Look-ups in named tables: a row name and a column name give one cell, copied from the table.

sez:
         motu  zatebot  kug  devupu  did  damidi  vumegu  satoleb  kevi  guba
nur        10       -1   -5       2  -19      -3      -6        3   -21    26
fubovib    33        3   -8      14  -56       3       0       31   -40    82
deta       17        4   -1       5  -24      -2      -8        3   -31    35
rebavek    37        5   -7      16  -57       3      -1       30   -44    87
sagi       32        6   -4      13  -48       2      -4       19   -43    71
kogesok    37        7   -5      16  -54       3      -3       25   -45    84
norun      13       -9  -13       9  -41      -4       4       16   -17    40
kolus      15       -6  -12       7  -39      -3       2       16   -21    43
doti       22       -3  -10      10  -47      -1       1       21   -29    57
kufo       11       -6  -11       4  -30      -4       0       11   -17    32
gezazo     36       10   -3      13  -50       4      -5       22   -46    79

What is the motu of fubovib in sez?
33
What is the satoleb of deta in sez?
3
What is the satoleb of rebavek in sez?
30
What is the vumegu of kolus in sez?
2
What is the guba of kogesok in sez?
84
What is the kug of nur in sez?
-5
What is the kug of kogesok in sez?
-5
What is the did of gezazo in sez?
-50

gokena
|  | depugu | povopo | tup | dib | tanore |
|---|---|---|---|---|---|
| fozibiv | 0.513 | 0.528 | 0.886 | 0.037 | 0.573 |
| tuf | 0.564 | 0.709 | 0.796 | 0.434 | 0.555 |
| sazosov | 0.640 | 0.729 | 0.488 | 0.573 | 0.665 |
| fetupad | 0.869 | 0.990 | 0.669 | 0.457 | 0.536 |
| tiz | 0.564 | 0.589 | 0.633 | 0.527 | 0.702 |
| pizupu | 0.183 | 0.729 | 0.778 | 0.550 | 0.334 |
| sikiko | 0.437 | 0.609 | 0.506 | 0.573 | 0.813 |

tup of tiz: 0.633
povopo of tuf: 0.709
depugu of fozibiv: 0.513
povopo of pizupu: 0.729
dib of sikiko: 0.573
tup of fozibiv: 0.886
tup of pizupu: 0.778
depugu of tiz: 0.564
tanore of tuf: 0.555

mabom =
,nisegu,vib,vurupu,vegofuz,nal,zanozuz
tek,155,134,132,185,155,168
rige,195,134,157,128,159,149
pemif,141,134,125,215,155,155
kir,188,134,73,133,140,179
bafovan,126,134,57,177,160,166
navu,137,134,172,161,122,122
vabofa,132,134,129,152,138,149
zof,189,134,56,184,163,147
dez,109,134,131,121,187,158
gosefas,211,134,148,158,133,158
dig,147,134,151,176,143,152
tubabi,92,134,141,125,175,156

pemif, zanozuz -> 155
dez, nal -> 187
gosefas, vib -> 134
navu, nisegu -> 137
kir, zanozuz -> 179
pemif, vib -> 134
zof, nal -> 163
rige, vib -> 134
gosefas, vurupu -> 148
navu, vegofuz -> 161
rige, nisegu -> 195
tek, vegofuz -> 185
bafovan, vegofuz -> 177
kir, nal -> 140
kir, vegofuz -> 133
pemif, nal -> 155
vabofa, zanozuz -> 149
Which row has the largest vegofuz? pemif

Table desofur
|  | pirumib | dep | lodunu |
|---|---|---|---|
| vupog | 43 | 105 | 34 |
| tez | 111 | 108 | 100 |
| kizib | 80 | 198 | 125 |
| zopi | 20 | 114 | 136 |
| vadun | 118 | 116 | 106 |
| pok | 107 | 23 | 80 |
| lalakad | 155 | 123 | 57 |
| dif | 186 | 101 | 135 |

dep of tez = 108
lodunu of dif = 135
pirumib of vadun = 118
lodunu of zopi = 136
pirumib of zopi = 20
dep of dif = 101
pirumib of kizib = 80
Row with the largest dep: kizib

gur:
            nop  tapiguv  luramo  zufego
likel    -13608    -8885   -8580   44449
vof        4118   -28757    8356  -51275
degizag   -4871    -3421  -51990   39971
visubil    7081   -39785   69222  -29691
til      -23588    63142  -20857   41326
misenav   35945    70009  -46629   17532
rubulu   -39296     1053  -12976   38441

luramo of til: -20857
tapiguv of til: 63142
tapiguv of visubil: -39785
nop of til: -23588
nop of degizag: -4871
luramo of misenav: -46629
luramo of rubulu: -12976
nop of vof: 4118
zufego of likel: 44449
tapiguv of likel: -8885
luramo of vof: 8356
nop of rubulu: -39296
zufego of visubil: -29691
luramo of visubil: 69222
zufego of rubulu: 38441
zufego of misenav: 17532
tapiguv of vof: -28757
tapiguv of degizag: -3421
nop of likel: -13608
Row with the largest luramo: visubil

dufa
fields: murusa, sipupo, meko, dolomuk, mago
gogelug: [124, 1, 116, 76, 237]
fitiv: [116, 16, 117, 97, 191]
puz: [113, 36, 123, 108, 173]
pib: [123, 47, 109, 124, 151]
marune: [143, 39, 125, 134, 121]
kol: [156, 71, 138, 142, 122]
zofot: [129, 88, 120, 130, 105]
febu: [135, 95, 115, 129, 83]
nelef: [128, 118, 119, 164, 71]
sesebob: [141, 130, 120, 163, 45]
lisifu: [137, 145, 112, 142, 27]
kevopa: [120, 165, 108, 158, 24]
tofur: [136, 188, 103, 163, 1]

puz, sipupo => 36
marune, mago => 121
pib, sipupo => 47
tofur, murusa => 136
fitiv, murusa => 116
zofot, dolomuk => 130
febu, murusa => 135
marune, murusa => 143
nelef, mago => 71
nelef, dolomuk => 164
sesebob, murusa => 141
gogelug, murusa => 124
lisifu, dolomuk => 142
marune, sipupo => 39
sesebob, sipupo => 130
lisifu, mago => 27
pib, mago => 151
marune, dolomuk => 134
fitiv, dolomuk => 97
pib, meko => 109
Which row has the largest mago? gogelug

Table balin
	tas	sitoban	vig	tefeg	masol	gup	bedobaz	gop	sozuk	kud
gutema	139	97	54	187	142	140	131	162	147	231
nekadup	131	101	60	188	139	139	130	165	144	232
biril	107	88	71	180	143	156	130	148	150	237
lav	137	92	52	189	143	152	121	152	129	235

sozuk of lav: 129
tefeg of lav: 189
gop of gutema: 162
gup of biril: 156
kud of biril: 237
masol of biril: 143
gup of nekadup: 139
Which row has the largest sitoban? nekadup

tasi:
,mupevu,koru,pivumud,zomidu,vufi
konedop,-1.0,-2.1,5.8,-4.0,1.9
gikido,1.3,2.4,-6.6,2.0,4.4
zevimov,7.7,2.8,2.2,-4.7,0.5
mutubot,1.0,-3.5,0.1,-3.6,5.1
mozanu,0.1,7.3,-2.8,-0.8,-1.8
keleb,-1.6,6.7,-4.4,3.5,0.4

What is the koru of konedop in tasi? -2.1
What is the zomidu of gikido in tasi? 2.0
What is the vufi of konedop in tasi? 1.9
What is the vufi of gikido in tasi? 4.4
What is the pivumud of mozanu in tasi? -2.8
What is the zomidu of zevimov in tasi? -4.7
What is the koru of keleb in tasi? 6.7
What is the vufi of keleb in tasi? 0.4
What is the zomidu of mozanu in tasi? -0.8
What is the pivumud of keleb in tasi? -4.4
What is the pivumud of zevimov in tasi? 2.2
What is the vufi of mutubot in tasi? 5.1
What is the koru of gikido in tasi? 2.4
What is the mupevu of zevimov in tasi? 7.7
What is the vufi of mozanu in tasi? -1.8
What is the mupevu of gikido in tasi? 1.3
What is the zomidu of mutubot in tasi? -3.6
What is the koru of mutubot in tasi? -3.5
What is the pivumud of gikido in tasi? -6.6
What is the zomidu of konedop in tasi? -4.0
Row with the largest koru: mozanu

Table fiko
|  | munin | rutirun | mobit | rinide | bulefo | dup |
|---|---|---|---|---|---|---|
| miv | 13.1 | 35.2 | 15.2 | 53.4 | 52.2 | 25.8 |
| gopi | 12.2 | 57.3 | 68.3 | 26.7 | 91.0 | 36.6 |
| fav | 4.5 | 49.3 | 0.2 | 75.9 | 39.5 | 42.6 |

miv, rutirun -> 35.2
miv, rinide -> 53.4
miv, munin -> 13.1
fav, rutirun -> 49.3
fav, bulefo -> 39.5
gopi, munin -> 12.2
miv, bulefo -> 52.2
fav, rinide -> 75.9
Which row has the largest dup? fav

Table vel
         gofiz   gev  mevona  latada  dinapi
lorin       50   238     225    -220    -150
fes        -49   382     168      -7    -307
rufera     478  -361     569    -965     448
fakipi     420  -293     533    -879     375
sil         24   283     268    -121    -192
kef        374  -215     490    -761     313
sib         59   346     363      33    -273
kalo        22   268     198    -176    -186
rinegur     37   309     291     -57    -230
vizi        71   218     257    -264    -123
vumab     -104   435     143      22    -354

rinegur, dinapi => -230
kalo, dinapi => -186
sib, gev => 346
sib, gofiz => 59
fes, latada => -7
kalo, gofiz => 22
rufera, latada => -965
sil, gofiz => 24
vizi, latada => -264
kef, latada => -761
vizi, gofiz => 71
rinegur, latada => -57
rufera, gev => -361
vumab, gev => 435
kef, gev => -215
kalo, latada => -176
sib, mevona => 363
vizi, gev => 218
fes, gofiz => -49

Table parepi
cols = fomul, furemep, raz, dek, zet, pibago, dip
lobug: [0.6, 0.6, 0.8, 0.3, 0.0, 0.7, 0.7]
sof: [0.6, 0.6, 0.8, 0.3, 0.0, 0.7, 0.7]
zugem: [0.6, 0.7, 0.8, 0.4, 0.1, 0.5, 0.8]
movu: [0.6, 0.7, 0.8, 0.5, 0.2, 0.4, 0.8]
piden: [0.6, 0.5, 0.6, 0.3, 0.1, 0.6, 0.6]
fem: [0.3, 0.2, 0.2, 0.2, 0.3, 0.5, 0.2]
ded: [0.3, 0.4, 0.4, 0.4, 0.4, 0.2, 0.4]

fem, furemep -> 0.2
movu, furemep -> 0.7
movu, dek -> 0.5
lobug, dek -> 0.3
movu, raz -> 0.8
ded, dip -> 0.4
piden, zet -> 0.1
ded, dek -> 0.4
movu, pibago -> 0.4
zugem, dip -> 0.8
lobug, fomul -> 0.6

